Small tables with named rows and columns. After each table, cells are looked up by row and column.

vad =
	kun	sufe	molav	rar	leritim	bil	mebuze
kobadas	65.7	53.8	51.4	57.5	76.7	47.2	12.8
gugir	46.4	71.6	52.0	52.3	93.8	82.1	65.3
nuzomen	32.8	72.1	31.3	57.4	54.7	44.4	56.7
nazufo	68.4	52.4	40.2	54.4	57.9	58.1	53.1
fav	60.4	56.6	75.4	37.5	60.5	84.4	67.3
bedezo	83.9	15.1	52.9	38.6	48.0	54.8	61.2
lubod	62.3	59.0	70.6	62.5	12.4	89.5	60.6
morekib	66.4	36.6	10.4	54.5	47.7	64.9	63.6

What is the rar of gugir in vad?
52.3
What is the sufe of morekib in vad?
36.6
What is the rar of fav in vad?
37.5
What is the molav of nuzomen in vad?
31.3
What is the kun of kobadas in vad?
65.7
What is the mebuze of lubod in vad?
60.6
What is the kun of nazufo in vad?
68.4
What is the kun of morekib in vad?
66.4
What is the bil of morekib in vad?
64.9
What is the rar of nuzomen in vad?
57.4
What is the kun of lubod in vad?
62.3
What is the mebuze of gugir in vad?
65.3
Row with the largest kun: bedezo

ligugaz =
	tuta	besu	rudo	leka	nidi
lemit	43	37	50	76	64
nafero	29	61	14	42	33
navinaf	31	44	39	45	67
bov	58	54	58	34	44
tugati	49	56	26	15	64

What is the tuta of nafero in ligugaz? 29
What is the nidi of nafero in ligugaz? 33
What is the leka of bov in ligugaz? 34
What is the besu of bov in ligugaz? 54
What is the nidi of bov in ligugaz? 44
What is the nidi of tugati in ligugaz? 64
What is the tuta of bov in ligugaz? 58
What is the besu of nafero in ligugaz? 61
What is the tuta of tugati in ligugaz? 49
What is the rudo of bov in ligugaz? 58
What is the tuta of lemit in ligugaz? 43
What is the leka of nafero in ligugaz? 42
What is the leka of tugati in ligugaz? 15
What is the leka of lemit in ligugaz? 76
What is the besu of tugati in ligugaz? 56
What is the tuta of navinaf in ligugaz? 31
What is the leka of navinaf in ligugaz? 45
Row with the largest besu: nafero

mez:
         mibakoz  ret  fum
bana         116  117  144
tib           76   61  200
zir           85   84  170
mumudet      133  151  105
tubi          81   45  203
reb           88   78  189
depuga        58   70  160
buvenem       98  147   39
kanes         95  137   62

fum of depuga is 160
ret of depuga is 70
ret of zir is 84
fum of tubi is 203
mibakoz of reb is 88
fum of tib is 200
ret of buvenem is 147
fum of bana is 144
fum of buvenem is 39
ret of bana is 117
mibakoz of buvenem is 98
fum of mumudet is 105
mibakoz of kanes is 95
ret of kanes is 137
mibakoz of bana is 116
mibakoz of tubi is 81
fum of kanes is 62
ret of tib is 61
mibakoz of zir is 85

Table kilafef
|  | sev | pezek | lesavub | fisesar | sufoles | mutaren | sobapoz | turu | gede | rop |
|---|---|---|---|---|---|---|---|---|---|---|
| kofegad | 148 | 118 | 138 | 143 | 169 | 132 | 147 | 142 | 124 | 184 |
| ditume | 139 | 164 | 104 | 150 | 147 | 145 | 156 | 160 | 155 | 132 |
| valedo | 163 | 54 | 144 | 220 | 219 | 208 | 245 | 234 | 228 | 106 |
| nevefer | 165 | 136 | 156 | 156 | 149 | 177 | 177 | 173 | 170 | 119 |
| zap | 135 | 149 | 134 | 160 | 171 | 127 | 119 | 136 | 147 | 160 |
| mis | 115 | 139 | 177 | 174 | 174 | 125 | 148 | 156 | 157 | 166 |
| dapek | 149 | 130 | 178 | 172 | 158 | 163 | 164 | 147 | 160 | 150 |
| ket | 156 | 84 | 159 | 196 | 197 | 162 | 191 | 178 | 188 | 166 |
| nor | 138 | 181 | 180 | 111 | 105 | 142 | 147 | 172 | 147 | 103 |
| tos | 149 | 134 | 137 | 168 | 164 | 161 | 143 | 166 | 181 | 114 |

What is the sobapoz of zap in kilafef? 119
What is the mutaren of mis in kilafef? 125
What is the fisesar of dapek in kilafef? 172
What is the gede of dapek in kilafef? 160
What is the turu of ket in kilafef? 178
What is the rop of zap in kilafef? 160
What is the sufoles of zap in kilafef? 171
What is the rop of valedo in kilafef? 106
What is the sobapoz of valedo in kilafef? 245
What is the sobapoz of dapek in kilafef? 164
What is the mutaren of tos in kilafef? 161
What is the sev of valedo in kilafef? 163
What is the fisesar of valedo in kilafef? 220
What is the gede of mis in kilafef? 157
What is the pezek of mis in kilafef? 139

dolet
|  | ditaba | vog |
|---|---|---|
| digikel | 337 | 721 |
| pagobi | 219 | 913 |
| vekes | 254 | 850 |
| sani | 367 | 672 |
| dov | 354 | 691 |
| lezi | 420 | 596 |
| govoke | 376 | 652 |
| doleri | 643 | 235 |
| gekife | 303 | 777 |
| nokapab | 613 | 282 |
| lam | 397 | 623 |
| sogefe | 555 | 371 |
| fof | 429 | 578 |

vog of pagobi: 913
vog of gekife: 777
vog of sogefe: 371
ditaba of lam: 397
ditaba of fof: 429
vog of lezi: 596
vog of doleri: 235
vog of dov: 691
ditaba of pagobi: 219
vog of digikel: 721
ditaba of nokapab: 613
ditaba of vekes: 254
ditaba of govoke: 376

dogepe.csv
,voluvof,tilegot,noson
vegaka,3886,7369,8203
lafoguk,2757,1580,4933
notomo,2324,830,5025
vuse,2165,753,5056
pomi,2717,6904,7703

tilegot of lafoguk = 1580
noson of vegaka = 8203
voluvof of vegaka = 3886
voluvof of lafoguk = 2757
voluvof of notomo = 2324
tilegot of vuse = 753
noson of notomo = 5025
tilegot of pomi = 6904
noson of vuse = 5056
voluvof of vuse = 2165
voluvof of pomi = 2717
noson of pomi = 7703

logusev:
        gefazi  lef  gid  kal  pitabup  ges  vurid
dugoza      84   88  126  118       88   61    191
rer        100  115  137  175       84  105    152
gav        104   83  146  172       80  113    175
luzimi      94   74  147  161       52   96    183
sima        91   78  131  142       55   93    166
vaf         94   48  135  129       78   92    192

luzimi, ges: 96
rer, ges: 105
gav, gid: 146
gav, kal: 172
vaf, vurid: 192
dugoza, gid: 126
rer, lef: 115
vaf, gid: 135
sima, vurid: 166
vaf, ges: 92
vaf, kal: 129
Row with the largest lef: rer

tafu.csv
,duv,vofi
danof,7502,326
pomasug,1571,-4389
zur,8906,-890
torunur,5759,-3043
nober,1295,-7593
kos,6737,-1973
vonu,6421,-2571
betuf,9536,31
pupi,2247,-4550
val,2751,-4468
navuf,6075,-1110
rep,3293,-3975
guvake,2033,-5639
mos,8058,-1456

What is the vofi of torunur in tafu? -3043
What is the duv of torunur in tafu? 5759
What is the vofi of danof in tafu? 326
What is the duv of val in tafu? 2751
What is the vofi of betuf in tafu? 31
What is the duv of guvake in tafu? 2033
What is the vofi of mos in tafu? -1456

ruro:
,pum,gafan,tapeno,rebipen
nusenag,-0.37,-0.24,-0.58,-0.24
dapudum,-0.40,0.58,-0.03,0.10
beze,-0.34,-0.14,-0.57,-0.27
lemeg,-0.11,-0.38,0.33,-0.70
soliru,-0.19,0.43,0.07,0.11
purezi,-0.42,0.49,-0.09,0.07
pidami,-0.36,-0.23,-0.69,-0.15
gose,-0.47,-0.17,-0.64,-0.25
tekupod,-0.31,-0.19,-0.54,-0.26
guv,-0.28,0.42,-0.13,0.34

tapeno of pidami: -0.69
tapeno of soliru: 0.07
pum of purezi: -0.42
tapeno of nusenag: -0.58
rebipen of purezi: 0.07
pum of pidami: -0.36
rebipen of soliru: 0.11

